Each row below is a small network's average activation on inputs in which a field has the value named, seen along a few directions.
Values that are neighbours, or in one group, have similar rows; names and order tell nothing.
Strong random noise was added to every row along 5 fixed directions; ignore it. To show where, here is one row again and again, with new noise each time:
334,636,401,-70,-198,-34,-7,53,-215,-39,-60,-57,139,296,233,-161
66,-506,-92,104,21,270,-35,-48,-36,67,224,90,-54,169,166,134
249,250,-92,111,175,-70,-477,-25,-244,-183,-59,-87,-96,14,237,-181
103,-470,-12,113,67,75,-241,-302,-39,-20,144,-65,-65,-82,105,220
-108,-206,-106,-98,131,229,-85,43,62,39,178,151,13,42,155,17
457,-94,119,207,-38,-229,-147,-242,-257,-82,164,-427,168,-81,227,88
-97,-144,63,-220,106,-37,35,-128,141,47,282,-141,296,-278,119,132


Kevi, 30 values:
s30: -195,326,88,86,-24,-157,-73,-72,4,0,-229,111,-284,87,39,-24
s26: 44,430,-187,123,55,-210,-263,-89,-90,-65,65,-210,37,58,-8,-82
s6: 185,84,299,152,-189,-81,24,-452,78,-96,-51,-104,-79,151,-118,39
s28: -225,78,-224,-244,56,137,-30,-123,224,184,-138,279,-253,-89,-166,26
s15: 131,362,314,-21,-243,-453,195,-50,-8,-115,-256,-183,58,-155,-11,-14
s23: 79,-290,243,-7,-144,100,330,133,-141,1,-46,138,-29,200,-141,-82
s2: -98,44,33,-43,53,-9,97,315,-20,-158,80,104,211,116,-31,-196
s5: -355,-86,-77,-191,35,171,119,20,70,239,208,73,260,-85,-84,109
s9: 64,-815,-104,43,-89,165,162,-9,39,171,82,-81,-58,-110,-158,395
s27: 76,456,-14,190,7,-65,-522,-364,-121,-30,-380,83,-504,-51,-95,59
s8: -134,-125,474,-156,-11,103,-366,-569,48,15,-111,191,-282,-164,-209,240
s4: -400,78,-311,105,412,79,-606,102,1,-178,-280,199,-232,-205,-226,-218
s17: -50,206,-446,-23,66,-182,40,265,-64,-134,-127,29,-177,167,80,-211
s13: 100,192,-134,66,60,-79,87,364,-163,98,23,-285,252,-153,26,-40
s21: 180,17,109,57,-71,-307,128,316,-109,-70,-147,-124,7,241,55,41
s20: -242,63,130,-22,-29,214,250,278,241,85,-122,219,24,-35,-30,152
s7: 68,-21,-144,59,30,-138,-348,-304,-13,-65,4,-66,-65,-202,96,-125
s1: 0,173,108,340,-3,21,-217,-328,-81,-56,-152,-23,-286,-10,-27,-110
s18: 139,-428,-247,271,164,-213,-343,-184,19,-293,-114,-96,-333,-297,-20,-85
s22: 261,74,192,107,-254,-124,-90,-366,-95,-143,-209,-100,-347,151,-152,-93
s14: -249,-272,-236,79,97,243,115,137,188,-80,79,277,-4,151,-83,-160
s19: -34,-35,-16,280,-20,-103,-37,-193,45,-132,-276,93,-165,-83,-123,220
s12: -139,-146,53,-8,-135,364,210,114,-170,191,-15,233,-224,340,17,228
s16: 35,-63,182,-68,77,71,-105,-128,-103,-95,21,-16,127,-267,-132,7
s11: 93,-242,285,-173,-54,-204,-237,-298,135,28,-200,-156,57,-342,-199,174
s24: 44,92,-132,-394,9,-13,177,250,197,61,197,-44,250,43,39,-6
s10: 91,139,-5,-210,-106,294,402,187,5,134,72,155,-127,511,-23,-171
s3: -58,-137,-340,355,77,-118,-94,17,-29,-174,6,-155,129,-161,33,-114
s25: -278,-374,188,-63,-14,279,261,65,308,247,324,240,262,-103,-141,394
s29: 13,-362,-312,-31,134,38,-286,-105,-16,83,-165,46,-256,-185,8,172
A value of Kevi combines one of 5 hidden first parts with one of 6 second parts; all combinations occur once.
- Changing only the second part turns s12 into s30. s8 has the same second part as s12; what does that change turn s8 into? => s6
- Changing only the second part turns s16 into s7. s25 has the same second part as s16; what does that change turn s25 into? => s26
- Changing only the second part turns s1 into s4. s17 has the same second part as s1; what does that change turn s17 into? => s21
- Changing only the second part turns s15 into s29. s3 has the same second part as s15; what does that change turn s3 into? => s5
- Changing only the second part turns s13 into s27. s9 has the same second part as s13; what does that change turn s9 into? => s28
